A small network was shown many inputs. Here are its activations along a few directions, one row for each input.
In each table, some parts of the input vary, and every possible input appears once, in random order.
Descriptions start from the smaller parts, as in this example, which fits no table here: line(6) and (point or ring(9) or (values(2) and ring(5))).
Shared parts are said once, and a part with two or three values counts as separate values.
(in the rows, 128 means zero)

Other details of the inputs shift rows strongly along two fixed directions, in all tables alike. That doesn't count.

Table:
r1: [127 151 144 120 111 140 141  80 135 133 119 138 132 138 135]
r2: [127 117  79 141 159 118 104 172 132  96 124 153 119 100 127]
r3: [123 107  90 133 155 111 106 172 131 102 114 168 134 107 119]
r4: [ 92  98  94 124 137 142 110 126 168  94  92 204 115  97 121]
r5: [ 90 102 109 132 143 158  93 137 133  99 113 133 134 115 128]
r6: [204 172 196  90  85 150 168  38 150 126 101 151 122 125 145]
r7: [150 142 113 119 126 127 138 124 138 120 126 174 119 104 121]
r8: [129 108  98 126 164 115 102 180 128  83 117 156 128 102 124]
r9: [138 112 143 113 112 128 140 106 153 131 109 163 114 118 127]
r10: [205 197 181 107  87 130 193  66 159 126 117 165 110 133 151]
r11: [120 149 136 148 147  96 128 165  73 163 179  30 151 175 124]
r12: [171 143 182 109 101 146 156  78 136 142 126 101 125 135 144]
r13: [120 109  85 134 157 114 108 171 135 102 114 167 133 110 121]
r14: [133 137 146 119 122 159 129  89 149 107 109 146 127 120 143]
r15: [ 43  67  85 155 153 127  84 184 118 137 139 106 132 134 112]
r16: [100  76 115 131 140 144 107 149 147 107 112 144 114 108 128]
r17: [125 109  93 127 167 118 104 179 133  82 118 154 127 106 125]
r18: [135 117 155 123 123 147 148  96 163 122 114 148 106 116 145]
r19: [125 147 135 142 145  96 127 167  72 163 176  33 152 173 121]
r20: [169 156 135 114 113 121 149 109 127 137 133 159 123 112 122]
r21: [ 86 141 137 142 115 120 119 126  68 186 168  32 161 184 116]
r22: [ 97 133 137 138 110 115 113 130  62 181 163  38 162 178 111]
r23: [158 161 132 121 118 125 154 106 133 139 137 152 120 118 123]
r24: [122  82 118 121 139 161  99 135 165  73  90 176 113  80 133]
r25: [ 88  91  97 128 131 128 100 145 135 116 110 162 130 113 111]
r26: [102 127 161 148 122 135 124 130  83 179 173   9 149 172 135]
r27: [ 98  98 108 128 139 155  90 140 131  96 109 136 135 114 126]
r28: [133 119  78 136 162 129 111 156 162  74 105 195 106  81 133]
r29: [144 123 155 116 122 158 137  95 158 111 110 138 116 111 145]
r30: [123 157 121 160 140  97 127 158  74 174 183  34 143 166 125]
r31: [ 36  83  79 157 150 126  82 175 109 137 141 105 142 139 110]
r32: [109 110  89 136 138 131 105 180 134  90 116 161 125 111 125]
r33: [ 72 100  71 164 171 106  87 202 102 125 148 106 148 136 113]
r34: [152 159 159 107  96 133 153  71 124 148 122 124 136 148 130]
r35: [109  90 138 134 127 131 114 145 118 140 133  98 125 130 123]
r36: [192 159 189  92  84 128 191  45 168 152 108 164 106 133 142]
r37: [183 175 169 115  91 114 167 109 114 148 137 115 130 148 136]
r38: [139 115 154 118 121 146 147  98 161 123 111 148 106 115 141]
r39: [168 178 150 122 109 121 167  89 128 154 147 135 122 131 128]
r40: [150 152 161 107  93 122 162  75 132 161 125 130 130 148 127]
r41: [126 112  84 130 160 125 114 155 165  78  96 210 120  91 127]
r42: [108 149 132 152 117 109 128 168  73 172 175  39 149 179 121]
r43: [184 159 133 122 126 111 146 119 130 123 128 145 117 113 137]
r44: [126 142 167 130 105 119 159  93 123 182 150  86 127 164 133]
Each input here is: line(4) and (values(5) or ring(6)).
- Changing only the line(4) part turns r44 into r15. The same change can be made to r1. Which row results? => r21
- Changing only the line(4) part turns r37 into r32. The same change can be made to r9. Which row results? => r36
- Which other rows does r20 become when the values(5) part takes its other values? List them by row number. => r3, r8, r37, r43
- Which other rows does r7 become when the values(5) part takes its other values? List them by row number. => r2, r13, r17, r32

Table:
r45: [154 150 146 127 123 120 147 121 122 141 141 110 127 137 134]
r46: [ 89 110 135 136 120 133 123 123 118 157 140  95 132 149 123]
r47: [146 138 129 131 138 116 140 138 131 128 136 127 122 127 132]
r48: [ 98 103  99 132 140 133  99 153 127 108 118 144 134 117 119]
r49: [171 169 155 115 106 120 165  88 134 144 129 138 124 136 134]
r50: [183 145 144 105 122 137 155  95 173  92  96 200 104  95 143]
r51: [113 120 132 133 129 132 113 136 106 137 138  87 141 141 125]
r52: [180 164 161 110 105 112 167  92 131 147 129 135 124 137 133]
r53: [117 123 102 137 140 118 118 152 126 122 131 141 127 121 121]
r54: [139 144 139 120 115 129 137 108 123 138 128 127 132 135 128]
r55: [113 102 103 135 150 125 105 168 127 106 124 135 127 114 124]
r56: [126 116 104 132 150 129 118 151 149  95 115 165 118 104 132]
r57: [111 110 144 122 112 142 132 105 140 141 120 132 124 130 127]
r58: [171 143 148 116 125 118 152 118 138 126 126 139 118 122 135]
r59: [130 115 104 133 150 127 120 155 148  97 118 164 114 101 130]
r60: [116 134 126 130 124 132 124 122 116 138 135 114 136 137 124]
r61: [132 120 163 120 108 144 142  91 140 145 122 113 121 135 137]
r62: [111 114 112 131 142 143 110 134 139 101 115 145 126 113 131]
r63: [100 105 106 137 142 138  98 155 122 110 125 123 133 120 124]
r64: [114 116 110 129 134 127 112 144 124 119 123 138 133 123 121]
r65: [ 92  92 126 135 131 146 112 130 139 127 122 119 121 124 130]
r66: [108 115 110 136 143 136 109 145 130 108 123 132 130 120 129]
r67: [141 138 122 120 125 133 135 112 149 109 111 173 120 112 130]
r68: [ 94 112  97 139 141 133 103 152 122 116 127 134 134 122 120]
r69: [149 145 157 120 114 129 140 107 116 143 134  99 135 144 132]
r70: [153 162 161 129 112 116 152 113 101 165 156  72 137 159 133]
r71: [166 151 139 119 119 112 154 112 136 136 128 149 119 124 130]
r72: [135 127 179 121 100 135 149  90 119 171 139  74 131 158 135]
r73: [ 93 112  96 139 144 130 103 153 123 116 127 135 134 124 120]
r74: [107 112 116 140 140 120 106 166 101 134 144  87 140 140 121]
r75: [ 78  93  91 140 146 134  86 166 113 116 128 122 141 124 114]
r76: [181 149 130 108 125 126 160  96 180  95  95 222 100  90 138]
r77: [ 99 123 104 146 141 113 112 162 103 141 148 100 140 143 118]
r78: [144 139 128 113 124 142 139  95 162 101 100 189 117 106 134]
r79: [150 156 162 126 110 121 146 110 100 161 150  73 139 157 132]
r80: [ 92 114 110 139 133 130 103 148 103 138 140  99 144 139 117]
r81: [170 143 130 105 120 137 149  93 176  90  88 219 107  92 137]
r82: [168 142 134 107 127 146 147  93 181  80  88 211 105  91 145]
r83: [116 111 116 131 139 133 109 149 126 110 122 129 131 120 126]
r84: [152 153 150 121 111 113 149 111 111 155 140 105 136 149 127]
r85: [129 135 166 120  99 135 153  83 132 164 133 108 125 148 131]
r86: [107 105 101 137 147 132 102 164 128 104 123 136 128 113 125]
r87: [111 122 130 135 129 133 113 136 105 139 141  86 141 141 125]
r88: [106 112 112 134 140 142 106 139 129 109 123 129 130 118 128]
r89: [160 144 145 124 125 116 148 126 124 138 138 116 123 132 133]
r90: [121 137 118 145 137 100 130 155 100 159 158  90 137 149 119]
r91: [135 145 139 135 127 118 136 133 108 148 149  88 136 149 130]
r92: [118 119 105 134 138 118 117 153 124 122 129 139 128 121 121]
r93: [ 67  76 107 145 144 144  93 155 131 123 127 110 126 126 125]
r94: [ 98 108 104 140 144 137 100 155 123 110 127 123 132 120 125]
r95: [108  95 132 119 120 147 123 110 157 118 103 164 118 113 127]
r96: [162 162 159 125 110  96 160 117  96 180 159  77 137 162 125]
r97: [146 154 147 122 110 120 145 108 113 153 139 107 136 147 127]
r98: [152 161 144 128 117 107 154 115 115 158 146 108 132 149 128]
r99: [139 139 135 127 126 132 133 121 129 124 128 125 127 128 133]
r100: [109 122 104 135 139 126 115 145 128 117 125 143 131 123 123]
- What is each input in this table made of? => values(2) and line(4) and (point or line(6))
- Changing only the line(4) part turns r84 into r49. The same change can be made to r69. Which row results? => r94
- Changing only the line(4) part turns r63 into r66. The same change can be made to r81. Which row results? => r77
- Which other rows does r88 become when the line(4) part takes its other values? List them by row number. => r51, r62, r87
- Which other rows does r81 become when the line(6) part takes its other values? List them by row number. => r54, r71, r80, r92, r97
- Which other rows does r85 become when the line(4) part takes its other values? List them by row number. => r46, r57, r95
- Which other rows does r88 become when the values(2) part takes its other values? List them by row number. => r60
